Each row below holds a small network's activations on one input, seen along a few directions.
Each table varies a few parts of the input and shows all the possible inputs, shuffled.
Descriptions start from the smaller parts, as in this example, which fits no table here: one of 6 places along a line, together with either a single point or one of 9 places around a ring or (one of 2 separate values, together with one of 8 places around a ring).
Shared parts are said once, and a part with two or three values counts as separate values.
In the rows, zero is written as 128.

Other details of the inputs shift rows strongly along two fixed directions, in all tables alike. That doesn't count.

Table:
R1: [128 152 198 193 135  99  94  48 185  89 106  98]
R2: [138 102 115 100 120 155 125 163 105 138 155 120]
R3: [137 161 192 191 136 121  98  69 210  91 130  98]
R4: [114 122 125 104 105 130 156 150  88 132 131 117]
R5: [116  89 110  90 130 153 124 158  99 131 132 122]
R6: [149 102 120 110 110 136 124 151  82 138 160 117]
R7: [124  87 124  94 132 144 120 148  86 125 127 117]
R8: [119 125 124 105 105 144 163 160 104 130 146 117]
R9: [122 163  44 109 160 132 184 119 192 157  66 170]
R10: [116 143 195 169 117 100  61 154  83 121 184 151]
R11: [182 148  29 119 155 127 163 117 168 174  94 176]
R12: [149  99 108 103 120 129 133 149  78 138 141 123]
R13: [ 77 157 235 179  96  94  88 146  98  99 185 133]
R14: [108 162  34 111 159 127 183 110 191 160  54 178]
R15: [ 88 112 126  90 120 142 156 152  99 123 113 119]
R16: [134  99 102  87 136 156 134 164 109 137 135 126]
R17: [121 126 190 147  94 127 117 125 111 104 166  86]
R18: [182 154 133 203 173  88  81  21 217 118  79 136]
Each input here is: one of 2 separate values, together with either a single point or one of 8 places around a ring.

Table:
R19: [104  85 123  95 104 158  92 170  77 138 154 111]
R20: [149 125 171 160 141 104 106  73 143 102  95  96]
R21: [138 117  73 141 146 112 116  96 164 151 107 165]
R22: [134 135  68 116 170 145 144 100 186 149  61 137]
R23: [129 107 112 117 139 129 138 118 120 119 102 115]
R24: [111  90  87  82 140 150 163 141 120 140 107 132]
R25: [122 122 223 150 104 133 118 120 147  80 183  71]
R26: [137 109 122  93 132 140 124 179  70 122 152 143]
R27: [136 110 204 162 111 102  62  98  83 107 160  94]
R28: [160 163 105 157 137 117 135 125 150 149 133 162]
R29: [157 178  86 136 133  99 186 107 169 155  87 150]
R30: [131  89 122 119 143 131 105 135 124 129 137 141]
R31: [127 113 100  87 135 141 165 162  99 116 117 125]
R32: [119 105  95  79 145 153 175 160 125 126 119 136]
R33: [129  95 144  98 120 124 105 160  43 134 148 123]
R34: [117  89 113  86 132 159 102 178  89 140 138 124]
R35: [101 107  81  81 120 162 148 139 114 150 104 114]
R36: [145 132  76 149 144 106 113  94 139 148 106 160]
R37: [113 102 101 110 127 137 146 104 140 135 109 124]
R38: [112  99 117  98  98 126 148 133  68 138 115 108]
R39: [107 127  84  93 102 145 188 147 126 147 139 135]
R40: [113 108 118 117  95 141 140 172  93 143 180 139]
R41: [112 139 119  91 109 160 165 171 126 135 144 102]
R42: [121 127 128 103 105 160 125 197 100 146 172 122]
R43: [128 131 200 171  98 141  69 131 135 103 184  87]
R44: [142 101 211 148 138 133  71 129 133  80 173 110]
R45: [ 42 178 187 171 135 106 132  92 182  99  68 162]
R46: [115 147 127 120 106 152 147 127 148 127 136 102]
R47: [144 171  59 141 129 113 182  93 175 151  95 154]
R48: [147 171  83 144 117 101 179  93 158 154  92 147]
R49: [136 136 133 153 107 123 123 138 105 134 165 134]
R50: [166 152 167 172 172 127  64  92 202 104 116 127]
R51: [168 167 179 182 127 101 104  99 144 128 144 134]
R52: [124 137 100 100 108 132 183 164 110 138 139 124]
R53: [149 139 188 180 127 120  93 111 168 106 172 120]
R54: [127 128 121 101 153 158 141 143 148 119 109 109]
R55: [182 164 176 178 165  92  80  73 163 106 110 144]
R56: [156 130  80 139 165 109 115 105 145 145  98 167]
R57: [134 122 153 163 126 115 104  65 153 101 110  96]
R58: [162 158  78 123 162 106 169 104 162 137  61 156]
R59: [ 10 150 204 140 128  89  86 172  83 105 153 152]
R60: [123 119 158 129  82 125 125 167  48 140 183 120]
Describe the family of inputs behind these rows. -> one of 2 separate values, together with either a single point or (one of 4 places along a line, together with one of 5 places around a ring)
The inputs of R31 and R26 match in every part but the choice among 2 separate values. If R37 is changed in the same way as R31 into R26, which row does it become? -> R21
A walk changes only the place on the line of 4. It starts at R27 and steps to R36. List the rest of the walk in order. -> R21, R19
Which other rows does R37 become when the place on the ring of 5 takes its other values? List them by row number. -> R24, R25, R32, R39
Which other rows does R43 become when the choice among 2 separate values takes its other values? List them by row number. -> R46

Table:
R61: [159 140  86 125 149 120 138 126 134 153 110 151]
R62: [151 133 199 181 122 117  86  95 147  97 160  97]
R63: [121 156 106 153 140 112 127  95 173 143  97 150]
R64: [128 120 119 110 113 145 150 150 115 130 143 120]
R65: [105 126 131 105 125 136 153 157 113 124 132 124]
R66: [160 137  91 150 152 113 119  94 166 137 108 152]
R67: [117 143 109 126 124 120 141 139 123 139 129 155]
R68: [150 128 192 178 121 122  76  82 157 100 154  83]
R69: [136 111 139 136 122 133 109 113 134 123 144 113]
R70: [102  79 195 106  71 122 137 134  25  96 159  60]
R71: [100  80 179 106  93 150  97 159  68 111 176  85]
R72: [141 123 194 173 133 115  65  89 143  96 144  98]
R73: [140 134 118 120 132 137 152 130 143 125 124 125]
R74: [129 116 115 104 118 148 138 147 110 132 138 114]
R75: [123 142 143 139 136 115 114 126 122 126 122 141]
R76: [151 143 154 173 125 118 110  88 174 118 138 115]
R77: [122 143 116 122 131 116 142 143 116 137 126 156]
R78: [137 128 155 155 141 128  99  88 166 111 112 114]
R79: [147 124 139 149 138 131 111  96 162 110 120 118]
R80: [130 146 108 127 121 122 143 140 123 148 128 147]
R81: [133 152  99 117 136 127 161 131 153 140 104 141]
R82: [162 144 163 167 139 110 109 101 155 115 134 126]
R83: [ 99 122 124 108 119 138 140 152 109 128 125 127]
R84: [137 117 111 114 121 136 128 151  97 139 146 124]
R85: [136 117 103 102 139 139 145 131 132 131 114 131]
R86: [110 121 105 114 137 136 139 135 132 134 114 138]
R87: [106 111 124 102 135 141 140 152 112 123 123 124]
R88: [153 122 110 125 142 121 122 127 126 133 121 146]
R89: [148 138  85 111 144 135 153 123 151 141 103 136]
R90: [109 138 107 125 116 126 145 136 132 140 130 146]
R91: [123 131 109 137 143 118 120 121 137 134 117 149]
R92: [125 104 141 107 124 134 110 158  78 126 139 122]
R93: [ 97 114 149 102 120 143 136 162  96 115 135 110]
R94: [110 138 111 118 127 130 152 140 135 135 122 139]
R95: [128 159 108 155 147 106 122 100 161 139  98 157]
R96: [114 129 124 111 109 140 148 155 114 131 136 123]
R97: [126 120 104 104 141 141 142 131 130 133 104 131]
R98: [124 126 111 116 142 121 128 138 117 140 118 153]
R99: [110 120 103 116 128 130 133 129 132 145 122 143]
R100: [137 144 150 144 127 117 125 130 124 129 133 135]
R101: [114 130 120 117 103 136 143 152 111 142 144 127]
Describe the family of inputs behind these rows. -> either a single point or (one of 5 places along a line, together with one of 8 places around a ring)
Which other rows does R91 become when the place on the line of 5 takes its other values? List them by row number. -> R86, R87, R98, R99
